Each row below holds a small network's activations on one input, seen along a few directions.
Each table varies a few parts of the input and shows all the possible inputs, shuffled.
A made-up example of a description, with smaller parts first: one of 5 places around a ring, together with either a single point or one of 11 places around a ring or (one of 3 separate values, together with one of 4 places along a line).
Shared parts are said once, and a part with two or three values counts as separate values.

Other details of the inputs vary at random and push rows far along two fixed directions, the same in every table; ignore that.

A family of inputs:
R1: [-17  -1 -17   4   3  -8   1  -8 -10  28  -2 -28  -7  -8]
R2: [ 10  -5  24   9 -12  16   8  12  22 -53  -9  34  12   5]
R3: [ -8  -1 -18 -13  13 -19  -4 -12 -13  36  11 -10  -4  -3]
R4: [ 11  -9  23   9  -8 -16   3   4  11 -51 -15  34  12  21]
R5: [ -8   1 -12  -1  -1   3   4 -10  -5  30  -2 -30  -5 -13]
R6: [ 14  -3  30  12 -16  16  18  13  14 -55 -12  26   3   9]
R7: [ 13   0  21   4  -5 -13  10  17  11 -53 -15  35   4  17]
R8: [-13  -7  19  13   6  -4  40   2 -12  -7 -23  13  15 -22]
R9: [  8  -4  25  12 -13  17   6   9  23 -49 -12  33  18  13]
R10: [ -6  -1  28   2  18  -1  26  -4  -5   3 -11  31  21 -29]
R11: [ 17   5  -7   1 -21  23 -19   8   7 -24  12 -17 -18  15]
R12: [ -2   7 -11 -10  13   6 -14  -9 -12  35  14 -13  -1 -23]
R13: [ -4   8 -13  -3   1  12  11   2  -8  29   0 -33  -6 -16]
R14: [-10   4 -13 -10  19  -1 -10 -11  -2  41   9 -13  -2  -7]
R15: [-11  -2  19   5  10   5  39   6   7   0 -21  17  24 -26]
R16: [ 15   0  -9  -5 -10  -9 -33  -3   4 -16  27   2 -12  27]
R17: [ -9   2  24  -3  23  -5  26   2   1   2 -15  27  24 -26]
R18: [ -8  -8  22   8   1   7  34  -4  -5  -4 -30   9  28 -22]
R19: [-13  -5  25  -1  20 -15  18 -11   4   4 -17  29  25 -23]
R20: [-10   0 -18   2   1   3   3  -3 -19  24   0 -29  -6 -16]
R21: [ 11   2 -14  -2  -8  -9 -24   4   7 -15   8  -4 -20  34]
R22: [-15  -8  20   8   8  -4  31  -6  10   2 -22  19  24 -23]
R23: [ 15   9  -7   7 -17  27 -19  10  15 -16  23  -6 -19  15]
R24: [-14  -2 -17  -3   4  -1   5   1 -12  32  -4 -26 -10  -5]
R25: [ -7  -3  18  -6  16 -23  31   1 -10  -1 -13  29  21 -22]
R26: [ 14   7  -4 -12  -1  11 -37   9  16 -10  21   5 -19  27]
R27: [ 16   6 -11   2 -14  -1 -29   4  -1 -17   9  -4 -13  27]
R28: [-12   1 -17  -2   6  10   4  -7   4  38   3 -22  -1  -8]
R29: [ 15  10  -5  -3  -6  17 -42   2  10 -15  23   1  -9  24]
R30: [ 11   2  -8   7 -16  20 -25   2  21 -15  19 -10  -8  22]
R31: [ -4   3 -15  -9   6 -11 -10 -13 -21  34  12 -11   3 -11]
R32: [ -8   0 -15 -10   9 -24  -9 -15 -14  34  13 -10  -5 -11]
R33: [  7   8 -13   4 -12   9 -15  17   7 -23  11 -16 -22  25]
R34: [ 14   2  -6  -4 -17  19 -17  13  13 -16   7 -14 -22  26]
R35: [-11  -9  17   4  10 -31  26  -8  -6  -1 -28  22  18 -16]
R36: [ -5  -9  19  -5  12 -21  24  -6 -16  -4 -12  31  22 -27]
R37: [ -1   3 -17  -5   4 -11  -3  -6 -22  28   1 -18  -5 -16]
R38: [ -5   0 -14 -18  11 -17  -6  -5 -16  39  11  -7  -7  -7]
R39: [ 14   5  -4  -2  -5  10 -40  -2  15 -14  26  -1  -9  25]
R40: [-17  -3 -20   1   6  -4   6  -5 -10  30  -4 -28  -7  -1]
R41: [ 14   0  -6   5 -20  18 -20   2  13 -20  11 -19 -12  24]
R42: [-13   1 -17   5   0   4   1  -6 -17  27  -3 -29   1  -9]
R43: [ -9  -1 -15  -3   3   8   8  -7  -4  33  -4 -31  -5  -6]
R44: [  2 -12  23  16 -11  -2   9   7  15 -56 -16  24  11  21]
R45: [ 11   4  -9  -3 -13  22 -22  13  22 -11  14  -5 -18  25]
R46: [  0   6 -14   0   4  -9   2  -5 -22  31   5 -16 -10 -14]
R47: [ 19   8  -7  -5 -11  -2 -27   5  -3 -17  31   6 -22  20]
R48: [ -8 -10  17  -3  12 -24  30   2  -8   3 -30  24  16 -13]
Each input here is: one of 6 places around a ring, together with one of 8 places around a ring.
Changing only the place on the ring of 6 turns R22 into R32. The same change can be made to R2. Which row results? -> R36
Which other rows does R41 become when the place on the ring of 8 takes its other values? List them by row number. -> R5, R6, R11, R13, R18, R34, R43
A walk changes only the place on the ring of 8. It starts at R17 and steps to R26. List the rest of the walk in order. -> R14, R19, R39, R29, R12, R10

A family of inputs:
R49: [ -1  -5   3   7  -6   2  -4   1  13 -20 -10  -2   0  17]
R50: [  5  -2  -3   6 -15  15  -7   1   7 -10   3 -10  -4  10]
R51: [-22 -10  13  -5  24 -19  38  -6 -11  27 -25  15  22 -28]
R52: [  2  -5  15  -1   3 -12   1  -4   9 -15  -3  25  12   2]
R53: [-21  -4 -14  -6  17 -15   8 -16 -15  51  -3 -17   8 -18]
R54: [  7   2  -3   2 -13  19  -2   9   8  -9   4 -10 -10   8]
R55: [  6  -4  20   4  -2 -15  22   9  -8 -36 -17  27   5  -2]
R56: [  2   4 -20  -1  -6  10 -16   7   7   8   6 -28 -19  15]
R57: [  2   0  14  10  -7   9   1   4  11 -28   0  18   9   3]
R58: [-2  3  4 -7  9 -9  6 -1  2 10  1 12  3 -8]
R59: [  9   0   9  -1  -1   3 -13  -2   3 -17   4  13   5   6]
R60: [  8   9 -11  -9   3   9 -18   0  -6  17  15 -12 -10  -2]
R61: [ -4   7  -7   0   4  12   3   2  -5  21   9 -13  -3 -16]
R62: [  8   6 -19   0 -11  -8 -19  -3 -15   1  15 -19 -19  12]
Changing only one part turns R59 into R60. The same change can be made to R62. Which row results? -> R55
Describe the family of inputs behind these rows. -> one of 2 separate values, together with either a single point or one of 6 places around a ring
Which other rows does R52 become when the choice among 2 separate values takes its other values? List them by row number. -> R58
